Each row has a name. Each piece below is followed by the name of the row it came from, unless a question asks for something else. Each question is about the rows just above it. Some pieces are copies with a little noise.

[112 127 193 124 105  89 177 111 113 125 131  68 134 121 168 174 139 146
 152 183 128  80 145 130 180 107 128  62 163 102 126 113 154 116 112  85
 128 107 107  71 153 139 135 103 144  77 137 109 160 140 161 144  86 129] = labek
[137 146 103 121 121  99  92 139 103 118 126 197 177 123  86 106 107 114
 118 101 176 135 117 153 124 143 122 163 173 155 148 185 119 161 112 170
 136 164 177 152 112 130 151 142 154 187 147 127 125 104  66  96 179 102] = mefa
[128 107 178 124 114  99 153  90 119  99 137  68 116 114 159 174 163 134
 145 183 128  80 124 130 158 107 145  96 133  91 104  89 168 116 138  85
 115 100  78  71 161 156 140 122 127  62 126 109 143 149 175 144  71 134] = Ladis
[125 140  88 130 111 149  68 125 140 106 105 125 134 114 150 125  99 102
 125 113 176 176 110 122  80 170 134 140 104 165 126 161 175 184 125 170
 132 114 177 202 112 104 130 127 127 187 137 178 138 113  93  96 179 118] = tusit
[121 114 193 121 108  99 153  97 108  99 137  68 125 116 168 174 147 138
 148 183 128  80 135 130 169 107 139  85 143  91 117 101 161 124 122  85
 120 107  92  71 153 156 135 118 137  77 129 109 151 149 175 156  86 134] = nepu
[118 133  58 133 137 169  80 139 129 125 116 139 125 131 141  96  83 114
 121  90 137 190 121  91  91 179 122 151  94 165 126 173 119 169 116 184
 157 142 163 185  95  95 103 137 120 187 122 161 125 113 107 108 163 123] = fama
[128  95 133 108 101 169  92  90 156  86 142 106  86 118 107 123 114 177
 197 136  89 107 138  91 124 161 167 140  84 112 122 101 147 139 135  85
 136  93  78 120 153 148 114 137 124 124 115 127 125 184 175 193  86 161] = sano
[146  95 163 102 114 119 128  97 113  86 162 139 116 121 122 164 155 126
 133 148 108  66 131 138 158 125 161 151 133  91 126 101 119 124 138  71
 120 128  64  71 169 183 140 151 137 109 126  92 117 175 161 180  71 145] = Fogod
[121  95 148 111 111 149 104  76 113  67 142  68  99 114 186 174 123 122
 145 160 108 107 121  83 124 161 161 129  94 112 104 113 161 154 125  99
 144 114  78 103 145 156 108 146 124 109 112 127 143 175 188 180  71 145] = Zop
which: [112 127 192 125 105  89 177 111 113 125 131  68 134 122 168 175 139 146
 152 183 128  80 145 130 180 107 128  62 163 103 127 114 154 116 112  84
 128 107 107  70 152 140 135 103 145  77 137 109 160 139 161 143  87 128]
labek
which: [129  96 133 107 101 169  92  90 156  86 142 106  86 117 106 123 114 178
 197 136  89 107 138  91 124 161 167 140  84 113 122 100 147 138 135  85
 136  92  78 120 152 148 114 137 123 124 116 127 126 183 175 193  86 161]
sano
which: [197 177 123  86 106 107 114 118]
mefa
The row named Ladis:
[128 107 178 124 114  99 153  90 119  99 137  68 116 114 159 174 163 134
 145 183 128  80 124 130 158 107 145  96 133  91 104  89 168 116 138  85
 115 100  78  71 161 156 140 122 127  62 126 109 143 149 175 144  71 134]

[143 135  88 142] = fama
[132 132  85 132] = Ladis
[107 135 196 127] = duf
[109 136  88 126] = miku
[107 129  69 116] = Zop
[117 117  86 133] = mefa
[188 131 102 163] = Fogod
[136 109 109 134] = tusit
[132  85 132] is in which row?
Ladis
The row named miku:
[109 136  88 126]
Repeated in Ladis:
[132]
Repeated in mefa:
[117]
The row named tusit:
[136 109 109 134]
which: [136 109 108 134]
tusit
which: [109 136]
miku

[147 136 152 160 124 114 104 122 154] : Fogod
[142 138 173 138 129 112 128 130 143] : Ladis
[136 135 161 137 128 114 130 129 139] : nepu
[120 135 144 141 124 104 122 114 141] : duf
[139 143 194 144 130  91 140 130 148] : sano
[152 139 156 173 122 107  94 117 164] : tusit
[115 140 139 166 121  54 128 108 161] : fama
[129 129 133 129 128 125 129 128 129] : lun
which: [152 160 124]
Fogod
The value that Ladis holds more than once:
[138]
which: [116 139 139 165 121  53 128 108 161]
fama
The row named Ladis:
[142 138 173 138 129 112 128 130 143]
Which row holds [124 114 104 122]?
Fogod
The row named tusit:
[152 139 156 173 122 107  94 117 164]

[146 133 189 163  38] -> mefa
[150  44 150  94 150] -> sano
[140  51 199  99  86] -> Fogod
[192 172 189 189  82] -> tusit
[167 164  94 201 167] -> labek
Which value appears more than once in tusit?
[189]
Repeated in sano:
[150]
which: [150  45 152  92 150]
sano
Repeated in labek:
[167]
The row named sano:
[150  44 150  94 150]
which: [140  51 200  99  86]
Fogod
which: [150  94 150]
sano

[ 99 146  67  85 120 124  92  59 120  39 110  98 152 124 159  82 139  89
 147 106 114 183 147 124 132  84 114  88 166 114 129 152 151 136 137  93
  95 156 206 138  79 134  67 102 121]  sano
[ 99 146  67  85 120 124  92  59 120  39 110  98 152 124 159  82 139  89
 147 106 114 183 147 124 132  84 114  88 166 114 129 152 151 136 137  93
  99 156 207 138  76 132  62 105 116]  nepu
[103 153  70  82 119 125 150  63 119  40 112 101 153 124 159  83 140  86
 151 105 115 182 147 127 132  92 114  87 166 112 126 151 156 134 133  92
  99  94  94 138 177 132 144 105 116]  lun
Which row holds [ 99 156 207 138  76 132]?
nepu
The row with [ 99 146  67  85 120 124  92  59 120  39 110  98 152 124 159  82 139  89
 147 106 114 183 147 124 132  84 114  88 166 114 129 152 151 136 137  93
  95 156 206 138  79 134  67 102 121] is
sano

[143 122 119  79 146 113 113 127 122 128 119 150 108 130 119]  miku
[143 137 160  79 146 113 113 127 122 128 105 150 108 130 119]  sano
[148 113  85 115 100 134 130 138 120 126 139 125 146  88 138]  Zop
which: [143 121 119  79 145 114 113 127 122 128 119 151 107 130 119]
miku
The row named Zop:
[148 113  85 115 100 134 130 138 120 126 139 125 146  88 138]
The row named miku:
[143 122 119  79 146 113 113 127 122 128 119 150 108 130 119]
The row with [143 122 119  79 146 113 113 127 122 128 119 150 108 130 119] is
miku
The row named sano:
[143 137 160  79 146 113 113 127 122 128 105 150 108 130 119]
Repeated in Zop:
[138]

[105 168  87 105 103 105 136 164 115] -> mefa
[112 188  68  96 108 112 152 149 119] -> lun
[109 193  68  86  84 109 125 199 122] -> sano
[112 188  68  96 108  86  97 142 169] -> Fogod
[110 137 152 128  86 110 124 163 158] -> Ladis
[105 175  65  84 126 105 142 167 113] -> labek
[120 121 142 119 173 120 147 119 125] -> Zop
[ 93 129 106 156 155  93 141 113 150] -> tusit
[113 133 150 125  71 113 140 186 167] -> duf
[105 164  83  90 106 105 169 172 130] -> nepu
[115 132 154 110  65 115 148 167 166] -> fama
which: [105 169  87 105 103 105 136 164 115]
mefa
Which value appears more than once in tusit?
[93]
which: [110 136 152 128  86 110 124 164 157]
Ladis

[126 111 131 104  76 107  62 106 148] : fama
[126 114 131 104  76 107  62 106 148] : nepu
[160 111 127 135 159  96 169 148 112] : miku
[126 114 131 104 136 102 146 134 131] : mefa
The row named nepu:
[126 114 131 104  76 107  62 106 148]
The row with [126 114 131 104  76 107  62 106 148] is
nepu
which: [159 110 129 134 158  96 169 148 113]
miku
The row named mefa:
[126 114 131 104 136 102 146 134 131]

[ 99  94 104 104 113  93 105 137] : labek
[ 57 112  75 105 127  74  78 172] : miku
[ 99  94 104 104 113  93 105  95] : Zop
[135 109 167  77  57 111 162  47] : mefa
[ 57 111] is in which row?
mefa
which: [ 57 114  74 105 128  74  79 171]
miku
The row named mefa:
[135 109 167  77  57 111 162  47]
The row named labek:
[ 99  94 104 104 113  93 105 137]

[124 130 181 197 128 163 176 182 128  97 125 129  91 124] -> Ladis
[157 136 175 118 107 130 106 143 126  85 133 124  92 131] -> Zop
[125 124 180 211 130 167 148 139 126 117 126 129 138 124] -> Fogod
[135 123 135 157 136 175 118 107 130 106 135 126  85 130] -> duf
[131 124 206 175 134 182 194 202 129  92 136 124 159 129] -> tusit
[129 130 139 125 126 124 148 167 126 180 117 211 170 132] -> labek
The row named Zop:
[157 136 175 118 107 130 106 143 126  85 133 124  92 131]
Which value appears more than once in labek?
[126]
The row named duf:
[135 123 135 157 136 175 118 107 130 106 135 126  85 130]
Which row holds [157 136 175 118 107 130 106 135 126  85 130]?
duf
which: [125 124 180 211 130 167 148 139 126 117 126 129]
Fogod

[132 139 105 109 167 155  95 131 163 145 135 116  87 107 126 141 169 159
 113 138 140  96 149 130 106 106 127 118 137 166 101  75 156 132 141  60
 128 104 144 137  81 153 122 133 135 130 146 122 156 133 119 138 111 117
 118]  mefa
[117 124 127 132 161 147 138 119 119 114 123 130 117 126 133 141 169 128
 114 129 137 134 130 132 156 104 169 151 153 123 120 121 114 182 105 100
 171 119 107 153 121 124 131 103 114 132 101 132 124 130 138 167 108 129
 110]  Fogod
[137 136 130 132 156  60 169 151 163 145 135 116  87 107 126 141 169 159
 113 138 140  96 149 130 106 106 127 118 137 166 101  75 156 132 141  60
 128 104 144  60  81 153 122 133 135 130 146 122 156 133 122 138 111 117
 118]  nepu
[116 117 119 108 124 156 160 112 125  94  87 145 164 127 121  93 145 130
 135 114 119 136 114 130 139 101  94 120 137 131 136 142 139 111 136 125
 115 121 140 154 116 123 145 124 136 115 145  94 128 143 122 116 123 138
 133]  lun
The row named nepu:
[137 136 130 132 156  60 169 151 163 145 135 116  87 107 126 141 169 159
 113 138 140  96 149 130 106 106 127 118 137 166 101  75 156 132 141  60
 128 104 144  60  81 153 122 133 135 130 146 122 156 133 122 138 111 117
 118]
which: [117 126 130 131 161 148 139 119 120 114 123 130 118 127 132 141 167 128
 113 128 136 132 131 131 157 106 169 150 153 122 120 121 113 182 105 100
 170 120 108 152 121 124 132 104 114 132 102 132 124 128 139 167 108 129
 109]
Fogod
The row named lun:
[116 117 119 108 124 156 160 112 125  94  87 145 164 127 121  93 145 130
 135 114 119 136 114 130 139 101  94 120 137 131 136 142 139 111 136 125
 115 121 140 154 116 123 145 124 136 115 145  94 128 143 122 116 123 138
 133]
which: [132 139 105 109 167 155  95 131 163 145 135 116  87 107 126 141 169 159
 113 138 140  96 149 130 106 106 127 118 137 166 101  75 156 132 141  60
 128 104 144 137  81 153 122 133 135 130 146 122 156 133 119 138 111 117
 118]
mefa
which: [164 127 121]
lun
The row with [137 134 130 132 156 104 169 151] is
Fogod

[136 134 123 128] : miku
[125 128 131 129] : mefa
[192 208 174 175] : sano
[119  91 157 153] : duf
[142 127 119 121] : lun
[166 166 166 161] : Fogod
[118 129 135 129] : labek
[125 174 208 175] : Ladis
[125 130 131 126] : fama
[ 92 115 107  92] : Zop
[139 124 119 123] : nepu
The row named nepu:
[139 124 119 123]
Which row holds [208 174 175]?
sano
The value that Fogod holds more than once:
[166]
The row named Zop:
[ 92 115 107  92]
which: [118 129 135 129]
labek
Which row holds [136 134 123]?
miku
Which value appears more than once in Zop?
[92]

[107 128 175 153  93 124 174 133 135 142 132 162 144 140 158 120 122 149
 147 134 127 112 139 169 161 127 133 136 167]  Fogod
[168 143 140  97 124  93 192 134 111 146 175  71 113 104 122 128 129 140
 194 113 108 211 152 116 117 131 100 133  76]  Ladis
[119 122 106  95 127 106 157 141 121 140 168  68  98 108 111 136 127 121
 152 113 124 201 135 112  96 123 110 139  65]  nepu
which: [168 144 139  96 124  93 193 134 111 146 175  72 113 103 121 128 130 141
 195 113 108 211 151 115 116 131  99 134  75]
Ladis
The row named Fogod:
[107 128 175 153  93 124 174 133 135 142 132 162 144 140 158 120 122 149
 147 134 127 112 139 169 161 127 133 136 167]
[120 122] is in which row?
Fogod
[124  93] is in which row?
Ladis
which: [107 128 175 153  93 124 174 133 135 142 132 162 144 141 157 120 121 149
 147 133 128 111 139 168 162 128 133 136 166]
Fogod

[140 122 134 126 130 123 120 129 124 132 135 129 135 135 125 164 124 122
 133 132 143 131 124 129 121 132 128 132 130 123 122 117]  miku
[ 85 143 113 128 119 131 129 115 130 114 137 125 123 105 129  49 135 134
 107 111  97 115 130 119 138 112 141 113 115 139 143 156]  fama
[121 132 123 122 114 142 145 140 145 118 126 133 115 121 114 115 136 145
 134 116 115 125 140 125 133 117 126 116 122 146 138 133]  nepu
[120 133 132 143 131 123 120 129 124 132 133 129 135 135 125 152 124 122
 133 132 125 131 124 129 121 132 128 132 130 123 122 117]  Fogod
which: [121 132 123 122 114 141 144 141 146 117 126 132 116 120 114 115 137 145
 134 116 115 125 140 124 133 116 126 116 123 147 137 133]
nepu
Which row holds [140 122 134 126 130 123 120 129 124 132 135 129 135 135 125 164 124 122
 133 132 143 131 124 129 121 132 128 132 130 123 122 117]?
miku
which: [122 133 132 143 131]
miku

[ 99  94  84  80  88  82  93  80  91  84 102  93  93  81  82  93  88  74
  99  96  92  82  95  82  81  84  94  97  97  86  85  87  78  78  79  76] = lun
[116 105 106  96  86 127 110 142 117 120 118 104 114  91 130  98  89 130
 125 118 105 134 111  84  86  96 118 104 125  99  89  85 132 117 156 139] = tusit
[ 77 117 119 131 131 123  89  54  83  93  80 111  89 129  77 109 136  86
  62  75 104  66  71 131 133 136  70  98  67 116 137 134  68  95  40  59] = duf
[ 77 117 119 131 131  85  89  54  83  93  80 111  89 129  77 109 136  86
  62  75 104  66  71 131 133 136  70  98  67 116 137 134  68  95  40  59] = Ladis
[104 105 108 107  93 121 105 137  96 124 106  98  96  89 123  98  99 127
  98 107 104 125  95  92  94 100  94 100 109 103 100  98 119 109 142 137] = miku
The row named tusit:
[116 105 106  96  86 127 110 142 117 120 118 104 114  91 130  98  89 130
 125 118 105 134 111  84  86  96 118 104 125  99  89  85 132 117 156 139]
which: [ 77 117 119 131 131  85  89  54  83  93  80 111  89 129  77 109 136  86
  62  75 104  66  71 131 133 136  70  98  67 116 137 134  68  95  40  59]
Ladis

[ 90 111 107  64] = duf
[121 106 121 121] = mefa
[149 128  73 140] = Fogod
[155 125 113 126] = tusit
which: [ 92 110 107  66]
duf
Which value appears more than once in mefa?
[121]

[192 108 106 114 117] = Fogod
[ 95 133 133 133 139] = sano
[102 129 132 129 134] = nepu
[164 111 112 121 122] = Zop
[101 132 131 127 138] = lun
[157 157 122 157 157] = labek
[ 96 129 133 129 142] = Ladis
[182 110 113 120 115] = mefa
[102 129 132 134 117] = tusit
[141 121 118 125 129] = fama
which: [ 95 133 133 133 139]
sano
Which value appears more than once in sano?
[133]
The value that nepu holds more than once:
[129]
Which value appears more than once in labek?
[157]

[147 142 105 112 137 114 128] = Ladis
[102 119 132 153 144 131 153] = fama
[155 150 115 117 140 113 129] = tusit
[195 181 171 146 159  90 138] = Fogod
[157 152 119 118 141 111 130] = sano
[107 114 136 153 145 131 155] = miku
[ 84 135  75 134  90 159 141] = lun
[155 147 115 116 140 112 128] = labek
which: [155 150 115 117 140 113 129]
tusit
[118 141 111 130] is in which row?
sano
which: [195 182 170 147 160  91 138]
Fogod
which: [159  90]
Fogod
which: [ 84 135  75 134  90 160 141]
lun

[125 129 128 131 129 130 130 120 133 132 129 122 130 134 137 134 126 125
 125 122 122 132 130 129 128 127 130 126 128 126 124] = Fogod
[114 122 127 140 136 145 146  78 148 153 120  88 131 155 165 158 121 124
 117  98  98 137 123 131 125 132 139 122 130 114 107] = lun
[132 106 125 135 127 142 134 119 126 122 117 126 130 121 121 130 130 134
 134 141 139 131 157 123 132 122 120 123 138 126 136] = tusit
[130 123 127 132 129 133 130 127 127 124 121 128 127 127 125 129 129 128
 130 132 133 126 136 127 129 126 127 128 131 127 129] = Zop
[143 137 125 114 117 108 100 195 106  97 140 179 128  98  84  94 133 125
 140 166 167 121 144 125 132 124 113 136 127 145 156] = miku
[130 125 129 130 127 129 128 127 125 126 122 129 126 127 128 127 129 128
 131 128 130 127 131 126 128 125 129 128 130 128 128] = nepu
[124 146 133 126 128 116 126 137 127 127 131 133 123 135 133 124 129 122
 125 116 119 125 106 133 126 128 138 135 121 132 121] = fama
[124 130 121 131 125 129 139 132 128 134 122 123 141 138 131 121 131 117
 133 131 128 132 126 141 130 125 125 138 130 137 122] = duf
[123 130 122 129 125 127 137 131 128 134 124 123 140 135 130 125 133 121
 133 128 129 133 126 138 130 125 125 135 129 136 124] = labek
which: [130 123 127 132 129 133 130 127 127 124 121 128 127 127 125 129 129 128
 130 132 133 126 136 127 129 126 127 128 131 127 129]
Zop
The row named Zop:
[130 123 127 132 129 133 130 127 127 124 121 128 127 127 125 129 129 128
 130 132 133 126 136 127 129 126 127 128 131 127 129]

[ 66 131  63 190  71 183  66 122  72  67 178 187 183  79  73 187  65  70
  70 126 172  69 181 122  65  67  73]  labek
[ 86 111  85 185  88 187  78 124  77  78 187 179 191  82  85 174  77  77
  76 136 144  81 186 110  79  84  91]  fama
[ 90 160  93 174  83 171  88 115  98  96 170 158 154  74  79 179  91  95
  97  87 213  78 176 128  97 171  85]  miku
[167 114 170  82 179  90 176 125 184 187  65  80  97 180 189  71 177 175
 174 149  57 192  58 117 182 178 184]  sano
[ 77 124  80 190  72 169  76 111  77  72 164 177 169  78  76 194  73  79
  78 110 191  66 181 115  81  62  80]  Zop
[175 110 180  77 160  81 170 131 174 174  70  82  90 185 181  65 182 173
 179 139  53 178  64 124 171 172 180]  Fogod
[162 108 177  93 172  87 162 121 166 182  99  86  85 179 158  92 171 173
 176 176  90 168  85 136 167 187 174]  lun
The value that sano holds more than once:
[184]
The row named sano:
[167 114 170  82 179  90 176 125 184 187  65  80  97 180 189  71 177 175
 174 149  57 192  58 117 182 178 184]
Which row holds [ 77 124  80 190  72 169  76 111  77  72 164 177 169  78  76 194  73  79
  78 110 191  66 181 115  81  62  80]?
Zop
Which row holds [185  88 187  78 124]?
fama
The row named fama:
[ 86 111  85 185  88 187  78 124  77  78 187 179 191  82  85 174  77  77
  76 136 144  81 186 110  79  84  91]
which: [167 114 171  81 179  90 177 124 184 185  65  80  98 182 188  72 177 176
 174 149  56 192  59 118 182 179 184]
sano
The row with [ 97  87 213  78 176 128  97 171] is
miku

